These are the activations of a small neural network, seen along a few directions. Each row is one input.
Each table varies a few parts of the input and shows all the possible inputs, shuffled.
A made-up example of a description, with smaller parts first: one of 6 places along a line, together with either a single point or one of 11 places around a ring or (one of 2 separate values, together with one of 8 places around a ring).
Shared parts are said once, and a part with two or three values counts as separate values.
In the rows, zero is written as 128.

Other details of the inputs shift rows strongly along two fixed directions, in all tables alike. That doesn't count.

A family of inputs:
x1: [131 144 127 103 165  71 116 139 108 133 169 154 168 115  79 149]
x2: [138  66  90 142 164 138  82 151 139 153  40 124 126  87 163 129]
x3: [123 125 124  81  81 133 172 103 160 121 169  94 136  83 134 132]
x4: [119 140 161 111  86  99 154  89 128 126 182 114 136 136 129 146]
x5: [143 159 128 103 161 103 137 165 112  99 177 148 130 114  82 136]
x6: [116 148 155 117  73 142 150 131 140  93 159 135 122 157 141 106]
x7: [100 130 114 153 103 183 124 124 157 143  83 105 120 118 205  97]
x8: [126 107 138 172  96 175 120 116 131 125  71 125  90 182 159 107]
x9: [132 110 138 166 102 155 119 144 127 108  77 117  83 168 198 129]
x10: [ 99 173 119 104 100 156 160 126 160 123 168 113 150  94 150 101]
x11: [161 119  99 135 235  78  84 175  86 144 110 162 141 106  76 160]
x12: [135 108 121 177 111 142 131 114 117 136  79 107  95 172 178 153]
x13: [120 132  74 103  84 166 178 106 153 130 141  98 153 127 120 139]
x14: [136 106 179 154 101 135 129 123 132 109 110 105  60 130 185 127]
x15: [142 143 158  99 162 106 126 136 116 116 179 154 126 101  51 114]
x16: [126 155 136 116  88 108 165 129 128 102 179 116 132 148 151 154]
x17: [133  77 159 152 174 100  52 146 118 147  59 160 120 119 138 111]
x18: [131 149 104 109 158  89 125 135 102 136 164 151 179 141  75 152]
x19: [137  63 112 135 168 120  75 151 144 149  48 127 117  63 167 124]
x20: [111 148 127 113  83 134 147 116 127 117 158 138 166 179 116 117]
x21: [121 152 129 120  84 154 151 133 131  99 152 138 134 175 125 111]
x22: [122 175  72 108 185 153 142 132 132 156 154 135 165  87  57 114]
x23: [113 132 176 112  71 122 148  90 141 118 170 120 131 148 130 115]
x24: [111 144 124 129  70 155 159  90 132 125 144 123 147 195 116 120]
x25: [164 128 100 141 230 115  97 165  91 136 104 156 114 117  50 142]
x26: [139  77 120 183 180 114  69 119 102 170  38 138 113 145 139 145]
x27: [135 101 172 156  96 114 130 109 128 126 112 100  77 132 197 147]
x28: [121 170 125  88 172 125 142 127 141 143 186 127 151  47  74 107]
Description of these inputs: one of 4 places along a line, together with either one of 2 separate values or one of 5 places around a ring.
Changing only the place on the line of 4 turns x22 into x7. The same change can be made to x24. Which row results? -> x20
Change only the place on the ring of 5 in x21. List by row number the other rows that result. -> x9, x11, x18, x20
List by row number the other rows that have the place on the line of 4 in common with x16. -> x1, x5, x6, x10, x17, x19
Change only the choice among 2 separate values in x2. List by row number the other rows that result. -> x7

A family of inputs:
x29: [117 103 179 148 108 127 104 117 143 134  99 117  95 108 194 109]
x30: [145 131 139  84 210  69  94 159 113 134 166 165 156  56  48 126]
x31: [113 159  83 101  94 154 176 103 141 132 166 114 172 145  98 132]
x32: [120 115 142 182  93 161 115 122 123 124  71 126  95 197 187 118]
x33: [146  94 109 147 236 124  63 166 125 166  56 140 108  40 124 116]
x34: [129 102 176 175  92 119 117 115 119 120  94 112  78 170 203 142]
x35: [133  90 174 166  84 113 115 121 121 113  91 115  82 172 205 146]
x36: [135 153 150 109  92 103 170 110 114 101 196 124 128 162 100 152]
x37: [119 157 105  92 102 156 176 119 155 120 176 105 140  94 114 120]
x38: [112 160  78  98  91 146 173 116 141 125 167 118 180 147 110 136]
x39: [157  85 118 168 228 106  44 175  90 147  43 176 115 135  94 127]
x40: [108 108 106 166  94 170 123 107 145 151  63 104 122 150 201 122]
x41: [117 152 157  87  86 119 164 105 144 112 200 120 139 110 110 118]
x42: [125 167 117 116  94 145 168 117 119 105 174 137 146 190  83 128]
x43: [145 144  84  82 215 107 118 169 126 137 157 148 162  43  49 129]
Changing only one part turns x30 into x29. The same change can be made to x39. Which row results? -> x32
What is each input in this table made of? -> one of 3 separate values, together with one of 5 places around a ring
Change only the choice among 3 separate values in x37. List by row number the other rows that result. -> x33, x43

A family of inputs:
x44: [129 160 104 101 167 116 138 159 130 123 171 132 149  75 103 132]
x45: [111  98 128 158  93 142 112 110 138 146  71 114 134 154 205 122]
x46: [144 136 105 108 150 111 148 129 118 124 156 125 143 132  70 154]
x47: [145  96 156 164 157 135  82 147 110 129  65 139  81 137 163 114]
x48: [122 159 111 106 115 131 168 111 140 131 173  96 136 103 128 148]
x49: [ 98 163 138 128  39 180 188 108 162 103 152  83 105 138 206 109]
x50: [114 163 112 109 138 140 134 129 128 132 151 142 165 135  94 101]
x51: [118 113 177 171 104 133 101 124 130 121  80 133  84 161 186 110]
x52: [113 136 106 126  46 153 171 105 148 112 134 107 140 166 175 141]
x53: [134  94 162 167 171  98  60 158 113 137  70 155 102 128 153 128]
x54: [130 164 112 113 149 137 158 127 135 137 170 117 131  87  97 128]
x55: [129 147 112 108 106 131 158 146 136  98 165 127 140 150 116 134]
x56: [144  74 103 160 204 119  66 137 110 163  41 141 114 101 114 143]
x57: [148 110 139 140 206  62  76 153  95 144 110 166 137 109  88 147]
x58: [119  81 125 165 157 132  80 112 123 168  49 124 124 131 165 125]
x59: [154  74 146 165 187 106  70 135  94 150  61 133  90 121 140 148]
x60: [136 141 107 107 103 117 166 131 130 108 161 121 146 148 115 150]
x61: [143 152 109 104 165 124 136 155 119 110 154 144 137 126  61 123]
x62: [ 87 148 130 129  25 170 167 105 157 112 145 103 148 181 204 109]
x63: [131 102 167 175  72 165 132 103 128 123  89 103  72 173 205 122]
x64: [153 108 130 131 174  91 101 152  95 134 115 147 126 121 114 150]
x65: [134  76 160 142 172 129  66 143 135 143  57 143  98  79 141  96]
x66: [137 149 129 105 135 114 140 151 111 106 175 143 139 141 106 137]
x67: [111 158 115 119 110 150 154 106 133 143 159 127 157 147 103 111]
x68: [137 127 125  81 147  91 128 131 130 130 167 142 165  82  80 132]
x69: [138 158 143 125 164  97 125 125 110 128 172 155 138 131  56 131]
x70: [119 129 138  89  99 118 151  98 143 128 172 112 144 110 103 132]
x71: [145 147 112 117 147 132 151 131 124 120 160 130 132 134  66 133]
x72: [133 149  96 117 148 143 144 126 124 134 148 140 145 122  65 130]
x73: [130  95 118 162 152 155  84 144 128 140  44 140  99 125 154 108]
x74: [115  88 171 151  59 167 129  89 164 134  88 100  85 133 202 101]
x75: [131 149  88 102 152 124 130 158 124 123 154 151 161 117  77 132]
x76: [120 150 145 122 108  99 148 101 116 118 176 126 137 156 105 148]
x77: [ 99 128 159 110  17 158 166 103 170  97 156  98 126 145 200 107]
x78: [132 154 102 103 145 108 153 138 131 130 167 120 150  84 119 145]
Changing only one part turns x64 into x59. The same change can be made to x68. Which row results? -> x70
What is each input in this table made of? -> one of 5 places around a ring, together with either one of 2 separate values or one of 5 places along a line
List by row number the other rows that have the place on the ring of 5 in common with x77. -> x44, x53, x55, x62, x66, x75
Change only the choice among 2 separate values in x68. List by row number the other rows that result. -> x78

A family of inputs:
x79: [114 123 172 146  60 140 143 103 140 111 127 109  99 165 188 119]
x80: [133 114 140 164 118 142 117 130 120 123  90 129  97 169 155 128]
x81: [130 101 151 146 110 124 119 121 131 129 104 114 102 128 177 135]
x82: [129 105 147 140 126 116 113 120 127 135 106 121 114 125 155 132]
x83: [125 102 143 142 111 124 115 116 130 134 102 121 117 138 159 131]
x84: [119 157 137 105  60 131 186 112 140  97 189 102 129 147 150 141]
x85: [138 123 122 117 167 108 115 140 124 139 134 133 133  85 108 135]
x86: [127 112 158 143 121 121 109 122 124 126 112 135 112 143 140 122]
x87: [119 175 151  96  68 125 185 112 132  94 218 120 137 153 114 131]
x88: [125 102 132 154 109 135 114 121 128 134  87 120 115 156 171 132]
x89: [118 182  89  97  84 147 196 115 136 109 199 114 163 155  96 142]
x90: [139 132 122 108 186 116 109 149 125 139 138 143 135  71  86 119]
x91: [124 107 136 138 127 127 115 120 138 141 101 116 117 109 160 127]
x92: [109 180 104  91  82 154 184 116 145 110 197 120 167 144 102 117]
x93: [119 110 134 135 125 145 111 123 142 139  97 124 119 111 151 109]
x94: [141 141  91 112 209 121 106 157 111 143 129 156 154  92  54 123]
x95: [132 117 140 154 130 132 110 132 115 125  98 137 108 160 142 128]
x96: [150 137 139 114 191  89 110 158 105 120 154 154 125  99  70 135]
x97: [123 109 115 155 113 149 120 122 133 137  81 115 115 143 174 131]
x98: [124 179 100  99  83 136 194 115 126 104 203 118 158 171  94 148]
x99: [131 128 126 114 171 121 110 138 131 141 128 138 135  83 100 114]
x100: [124 107 157 156 104 132 110 119 127 127  94 132 107 159 165 119]
x101: [130 110 133 137 126 129 123 132 138 128 106 113 107 105 166 133]
x102: [118 112 129 141 116 152 116 122 143 138  92 124 122 124 159 107]
x103: [129 118 145 150 126 128 110 131 120 125 106 138 116 158 140 124]
x104: [136 129 126 117 161 127 118 147 134 128 127 130 120  83 117 119]
x105: [132 110 122 150 130 131 115 128 118 134  93 126 118 151 149 138]
x106: [121 106 119 151 115 143 116 123 137 140  85 118 122 138 170 127]
x107: [141 130 100 109 200  98 103 146 113 149 133 155 163  88  59 134]
x108: [116 170 120  92  71 126 185 105 133 109 204 121 167 160 104 138]
x109: [136 123 111 110 184 102 105 139 120 147 131 145 152  88  77 133]
x110: [145 145  86 114 210 125 113 159 113 140 132 155 151  95  47 125]
What is each input in this table made of? -> one of 4 places along a line, together with one of 8 places along a line
Changing only the place on the line of 4 turns x81 into x85. The same change can be made to x84. Which row results? -> x101
Change only the place on the line of 4 in x80. List by row number the other rows that result. -> x89, x98, x110
